Each row below holds a small network's activations on one input, seen along a few directions.
In each table, some parts of the input vary, and every possible input appears once, in random order.
A made-up example of a description, with smaller parts first: one of 6 places along a line, together with either a single point or one of 11 places along a line or (one of 2 separate values, together with one of 8 places around a ring).
Shared parts are said once, and a part with two or three values counts as separate values.

Other details of the inputs vary at random and push rows far along three fixed directions, the same in every table; ignore that.

Rows:
r1: [ 4 -2  0 -1  0  2 -2 -1  1 -3  1 -1 -1  2]
r2: [-1  0  0  2  1  0 -1  4 -1  1  2  1  2  1]
r3: [ 0  1 -2  0  2  0 -1  0 -1 -3 -1  0  5 -1]
r4: [ 3 -2  2  3 -1  3 -1 -3 -2  0  1  0  1 -1]
r5: [-1  0 -4  1  2  2 -3 -2 -2 -2 -2 -1  1  2]
r6: [-1  2 -1 -2  1  1 -1  1  2  1  1  3  1 -2]
r7: [ 1  1 -1  2  2 -2 -1  2  1  2  2  3  0  0]
r8: [-10  -5   7  -2  -6 -15   7  -8   9   9  -5  -7   1   7]
r9: [  0   3  -3  -9   4   9  52  -9 -13   0   2   0 -18   1]
r10: [ 3 -1  1  1 -1  2 -2 -3 -2 -1  3 -1 -1  0]
r11: [-1  2  0  0  3 -1 -1  1  2  0  2  4 -1 -1]
r12: [ 0 -1 -4 -1  2  0 -1 -1 -2 -3  0 -1  3 -1]
r13: [ 5 -1  1  0  1  2 -1  0  1 -2  0 -1 -1  2]
r14: [ 0  1  0  3  3 -1  0  3  2  1  2  2  0  0]
r15: [ 0  0 -1  2  3  0 -1  2  2  1  3  0  0 -1]
r16: [-11  -4   5  -2  -5 -14   5 -11   8   6 -11 -11   1   7]
r17: [ 1  1 -3 -1  2 -1 -1  0 -2 -1 -2  1  5 -1]
r18: [ 4  0  0  0 -1  2 -2 -2 -1 -2  2 -1 -1  1]
r19: [ 5  0  1  0  0  1 -1  1  0 -2 -1  1  0  3]
r20: [ 0  0 -3  0  2  0 -1  0 -1 -2 -1 -2  4 -1]
r21: [ 4  1  3  0  0  1 -1  0 -1 -1  1 -1  0  2]
r22: [-1  2 -1 -2 -1  1 -1  2  1  1  1  3  2  0]
r23: [-1  1 -1 -2 -1  1 -1  3 -1  2  1  2  2  1]
r24: [-1  2 -3  1  2  1 -1 -1 -2 -2 -3  1  2  2]
r25: [-1  1 -3  1  3  2 -2 -1 -2 -2 -2 -1  2  1]
r26: [-1  1  0 -1  2  2 -1  1  3  0  2  1  1 -2]
r27: [-2  2  0 -1  1  1 -1  1  2 -1  1  3  0 -1]
r28: [ 5 -1  1 -1  0  1 -1  0  0 -1 -1  1  0  2]
r29: [ -6 -10   6   0 -16 -14  -3   7  -1   6 -21 -16 -21 -19]
r30: [ 3 -2  1  2 -1  2 -2 -4 -2 -1  2  0  0 -1]
r31: [-1  1  1  1  3  0 -1  1  3  0  2  2  0 -1]
r32: [ 3 -1  3  3 -2  1 -1 -3 -3 -1  0  2  1  0]
r33: [-2  2  0  0 -1  2 -1  3  1  0  1  1  2  0]
r34: [ -5  -4  12  -3  -5 -16   3 -16  16   7  -4  -8   9  18]
r35: [-1  1  0  0  4  1 -1  1  3  0  3  1  0 -2]
r36: [-1 -1 -1  1  2  1  0  3  0  1  3  0  1  1]
r37: [ 0  1 -1  2  2 -2  0  2  1  1  2  3  0  0]
r38: [ 4  1  3  1 -1  1 -1 -1 -3  0  1  1  0  0]
r39: [ 0  0 -1  0  1 -1  0  3 -1  2  2  3  1  1]
r40: [  3  -5  -3   1  -7   2  -6  15  -9  -3 -12  -8 -21 -21]
r41: [ 0  1 -3  0  2 -1 -1  0 -2 -3 -2  1  4 -1]
r42: [-2  3 -1 -1 -2  2 -1  2  1  0  1  2  1  0]
r43: [ 5  1  2 -1  0  1 -1  0 -1  0  0  1  0  1]
r44: [ 5  1  2  0 -1  1 -1 -2 -3  1  1  1  0  0]
r45: [ 4  0  2  1  0  2 -1 -2 -2  0  2 -2  0  0]
r46: [-1 -2 -2  1  1  0 -1  2 -1  0  3  1  1  1]
r47: [ 0  1  0 -1  3 -1 -1  1  2  1  1  4  0 -2]
r48: [-2  1 -1 -1 -1  3  0  2  2  0  2  0  2  0]
r49: [-2 -1 -2 -1 -1  2 -1  2 -1  0  3  0  1  1]
r50: [ 3 -1  3  3 -1  2 -1 -2 -2 -1  0  1  1 -1]
r51: [ 0  0 -2  2  3 -1 -1  1  2  0  4  1 -1  0]
r52: [-1  0 -1  0  3  0 -2  0  3 -1  3  2 -1 -1]
r53: [-2  2  0 -1  1  2 -1  1  2 -1  1  2  1 -1]
r54: [-2  1  0 -1 -1  1 -1  3 -1  0  2  2  2  2]
r55: [-2  1  0  0 -1  2  0  4 -1  0  2  1  2  1]
r56: [-2  1 -3 -1 -2  2 -2  1  1 -1  2  0  1  0]
r57: [-2  0 -1 -1 -1  2 -1  3  0  1  2  0  2  1]
r58: [ 0  2 -3  0  3  1 -2 -1 -2 -1 -4  1  2  1]
r59: [ 4 -1  2  2 -1  2 -1 -3 -3  1  0  2  1 -1]
r60: [-2  1 -2 -1  1  2 -1  0  2 -1  2  1  0 -1]
Each input here is: one of 5 places along a line, together with either one of 2 separate values or one of 4 places along a line or one of 6 places around a ring.
Changing only the place on the line of 5 turns r17 into r41. The same change can be made to r6. Which row results?
> r27
Changing only the place on the line of 5 turns r40 into r9. The same change can be made to r25. Which row results?
> r24
Which other rows agree with r12 in the place on the line of 5? List them by row number.
> r1, r5, r10, r18, r30, r46, r49, r51, r52, r56, r60
A walk changes only the place on the line of 5. It starts at r47 and steps to r11. List the rest of the walk in order.
> r31, r35, r52

Rows:
r61: [  9  12   1  -2  14  10 -15  -2  14  -5  27  16  23  24]
r62: [-12  -4   1   8  -3 -27 -52   2  19   2 -18  -4  19  -4]
r63: [-22  -9  -2 -14 -17 -11  31  -1   2  10 -17 -16 -10   0]
r64: [-16  -6   0   7  -8 -23 -47   1  15   7 -11  -8  19  -2]
r65: [ 12  -6   1   1   0   6  11 -11  -9  -5  -2  -8  -8   3]
r66: [ 22   2   2   5   5  18  -7  -3 -12  -9   7   5  -1   4]
r67: [-13  -7   9   3  -3 -21 -13 -15  23  13   4  -8   8   7]
r68: [ -2 -11  17  -6 -21 -19  28 -23   3  11 -22 -21 -21   1]
r69: [  8  -5 -13  13   2   4 -44  39  -9 -12 -14   5 -29 -49]
r70: [ -2  12  -2   2  17  -4 -15 -10  14  -2   8  11  34  24]
r71: [-13  -6  19  -2 -18 -28  30  -1   2  26 -16  -4 -17  -4]
r72: [ -9  -7   4 -10 -13  -2  22   3   6   7  -2 -10 -19  -4]
r73: [  1   0  -9   2   1  21   7  20 -13  -7  13   5 -18 -19]
r74: [ 23  -3 -12   5  -1  21 -11  20 -32 -18  -9  -2 -17 -26]
r75: [ 7 12 -8 -3 23 15 31 -2 -2 -6 15 13 -6  3]
r76: [ -8   8 -12  -3   9  21  31   1 -15  -5  16   8   7   5]
r77: [ 19   9  13   0   5  11  -1 -24  -2  -2  15  11  27  25]
r78: [ -3  10 -10  -8   8   9  14   3  -4  -6   5   7   8  10]
Describe the family of inputs behind these rows.
> either a single point or one of 5 places along a line or (one of 2 separate values, together with one of 6 places around a ring)
Which other rows belong to the same alternative as r65? List them by row number.
> r66, r68, r74, r77
A walk changes only the place on the ring of 6. It starts at r62 and steps to r64. List the rest of the walk in order.
> r76, r63, r78, r70

Rows:
r79: [-15  15  -4   1  21   3   3 -22  16   2  30  16  47  34]
r80: [ 14  10  14  -1   4  13  -1 -22   8   1  33  13  42  44]
r81: [  1  -7  25  10 -22 -26 -53  -1  19  14 -10  -8  19  11]
r82: [-18  -9   6 -11 -16 -19  57 -17 -10  13 -33 -24 -24  -2]
r83: [-15  -9   2 -16  -9 -10  54 -32   1   7 -13 -24 -13  13]
r84: [-10  16  -7  -8  17  10  11   5  15   0  22  19  17  17]
r85: [  3  17 -24  -2  24  30  18  26 -15 -14  27  28   0  -3]
r86: [  3  -7  -2   9  -2  -6 -34   3   7  -8 -14 -11  -4 -10]
r87: [  0  -4  11   7  -7 -30 -50 -10  19   6 -18  -4  23   7]
r88: [ 13 -10  -2  10  -8   2 -29  35 -14  -5 -17  -5 -41 -50]
r89: [-21  -5   1   5  -5 -26 -50   7  26  11  -2  -3  27   6]
r90: [-10  -8   0  -7   1 -19  40 -21   3   7 -20 -18 -21  -6]
r91: [ 22  11 -21  -2  13  44  11  16 -36 -25  13  17   3  -5]
r92: [ 26  10  -8   6  21  39  14  10 -20 -17  29  20 -10  -5]
r93: [ 15 -11  -6   6 -20  15 -35  40 -21 -10 -13  -7 -40 -46]
r94: [ -8  -8  15  -7 -12 -21  45 -19   2  18 -15  -9 -25  -3]
Describe the family of inputs behind these rows.
> either one of 4 places along a line or (one of 2 separate values, together with one of 6 places around a ring)
Change only the choice among 2 separate values in r83. List by row number the other rows that result.
> r93
Change only the choice among 2 separate values in r81. List by row number the other rows that result.
> r82
